A small network was shown many inputs. Here are its activations along a few directions, one row for each input.
Each table varies a few parts of the input and shows all the possible inputs, shuffled.
A made-up example of a description, with smaller parts first: values(3) and (point or line(11) or (line(4) and ring(8))).
Shared parts are said once, and a part with two or three values counts as separate values.
(in the rows, 128 means zero)

Other details of the inputs shift rows strongly along two fixed directions, in all tables alike. That doesn't count.

A family of inputs:
row 1: [118 129 134 103 110 123  97 101 136 124  77 120]
row 2: [131 181 110 159 158  77 170 207 107 114 184 137]
row 3: [116 127 186 107 131 143 114 164 136 160  77  87]
row 4: [139 149 131 146 151 112 160 207 133 124 190 123]
row 5: [133 163 116 155 151 105 162 215 122 113 217 133]
row 6: [140 119 142 116 117 118 122  92 154 131  79 117]
row 7: [127 111 200 132 116 133 109 157 155 167 109  84]
row 8: [138 135  19 114 104 124 132  36 112  61 144 200]
row 9: [149 153 117 160 166 105 175 216 123 125 203 130]
row 10: [131 110 197 113 132 156 112 162 153 165 103  88]
row 11: [129 170 101 154 164 111 168 216  85 128 184 142]
row 12: [123 123 136  97 111 128 106  95 148 122  64 122]
row 13: [118 125 139  96 110 129  98  94 147 122  67 118]
row 14: [149  87  55 108  90 182 107   7 142  91 148 183]
row 15: [137 124 132 107 118 120 124  94 157 117  91 122]
row 16: [129  94 146  88  98 145  87  44 164 134  21 117]
row 17: [134 160 111 151 161 124 154 218 104 124 218 138]
row 18: [125 186 103 153 161  80 165 214  89 112 168 143]
row 19: [129 153 124 119 143 104 140 159 122 116 111 126]
row 20: [115 113 142 104 102 155  95  93 132 140  85 118]
row 21: [123 175 103 155 161 110 165 216  85 123 186 142]
row 22: [ 88  95 157 163 124 102 118  54  84 156  92 115]
row 23: [105 144 184 109 124 112 100 164 141 147  68  89]
row 24: [114 137 190 115 121 107 104 155 153 153  86  82]
row 25: [127 122 135 112 113 123 109  99 134 134  71 125]
row 26: [123 113 199 124 113 132 104 158 154 166 114  81]
row 27: [155 107  32 124 101 150 131  36 141  70 188 189]
row 28: [ 84  82 214 168 137 136 111 119  79 201 112  88]
row 29: [ 83 160 114 199 175  61 173 176  22 136 175 143]
row 30: [111 139 191 114 121 108 107 157 159 148  84  84]
row 31: [135 102 147 112 105 148 108 101 166 129 121 115]
row 32: [137 130  27 113 117 155 137  58 117  70 161 190]
row 33: [159 123  24 121 119 124 150  33 141  66 145 192]
row 34: [103 133 186 110 123 143 100 165 137 158  85  88]
row 35: [117 118 135 104 109 154  96 101 133 135  94 119]
row 36: [143  89 152 120 100 150 107  87 162 146 106 115]
row 37: [135 171 122 153 158  80 166 206 113 127 168 127]
row 38: [157 105  31 117 115 172 139  45 138  74 179 197]
row 39: [129 118 145 102 109 125 111  89 167 125  77 115]
row 40: [153 108  32 116 113 173 132  44 136  72 184 195]
row 41: [143  95 146 115 124 168 112 103 155 145 109 122]
row 42: [155 122  13 124 120 153 151  41 109  71 154 202]
row 43: [ 82 149 115 200 174  92 174 176  18 147 193 142]
row 44: [130 162 112 151 160 126 157 219 111 119 216 140]
row 45: [145  92 152 116 117 168 109  92 153 148  99 119]
row 46: [116 138 190 111 125 110 110 156 159 149  83  82]
row 47: [127 183 108 151 155  75 165 208 105 112 189 134]
row 48: [143 152 113 159 164 124 166 215 102 134 211 142]
row 49: [ 88  81 215 174 130 117 114 116  90 194 114  79]
row 50: [153 101 131 127 115 143 127  95 155 130 122 126]
row 51: [144  99 150 113 111 148 117 100 166 132 112 113]
row 52: [113 128 182 108 129 144 110 166 139 159  81  90]
row 53: [151 118  19 118 121 157 145  43 118  74 148 198]
row 54: [125 112 196 127 125 154 104 159 144 171 109  93]
row 55: [133 123 135 111 119 121 115  98 136 129  64 123]
Each input here is: ring(5) and (point or ring(10)).
The inputs of row 17 and row 35 match in every part but the ring(5) part. If row 28 is changed in the same way as row 17 into row 35, which row does it become?
Answer: row 43
Change only the ring(5) part in row 4. List by row number the other rows that result.
Answer: row 12, row 38, row 39, row 52
Change only the ring(5) part in row 32. List by row number the other rows that result.
Answer: row 13, row 31, row 40, row 46

A family of inputs:
row 56: [127 166 133 145 159 102 157 217 109 130 167 121]
row 57: [142 134  51 125 123 132 143  85 121  82 163 177]
row 58: [136 150  79 137 142 120 152 143 112  99 174 158]
row 59: [121 152 180 134 149 108 135 214 128 156 122  91]
row 60: [145 131  53 128 122 130 145  84 127  82 169 177]
row 61: [138 152  78 136 140 116 153 144 115  98 169 158]
row 62: [145 114  64 118 113 149 129  60 132  92 142 172]
row 63: [ 78 120 203 174 149  99 126 162  65 189 111  86]
row 64: [138 158  77 146 149 115 163 168 106 101 196 158]
row 65: [132  99 138 101  97 150  96  61 161 129  78 122]
row 66: [131 109 156 109 110 140 105  99 156 140  85 110]
row 67: [129  81 150  92  85 167  80  36 170 137  58 116]
row 68: [133 136 109 128 135 128 137 134 125 117 143 140]
row 69: [133  98 137 101  99 150  98  61 159 129  75 123]
row 70: [121 148 195 138 151 110 133 225 131 164 129  82]
row 71: [ 87  92 177 158 125 122 111  82  81 174  88 105]
row 72: [144 131  51 127 123 138 142  86 120  85 167 179]
row 73: [130 161 135 148 159 106 157 218 113 133 176 120]
row 74: [126 120 161 118 120 135 112 133 147 143 105 106]
row 75: [127 110 166 113 115 145 107 119 149 149  91 104]
row 76: [128 124 163 121 125 128 118 143 146 144 107 105]
row 77: [125 128 160 118 125 126 115 143 142 142 101 105]
Describe the family of inputs behind these rows.
Answer: values(2) and (point or ring(10))
The inputs of row 66 and row 65 match in every part but the values(2) part. If row 76 is changed in the same way as row 66 into row 65, which row does it become?
Answer: row 60
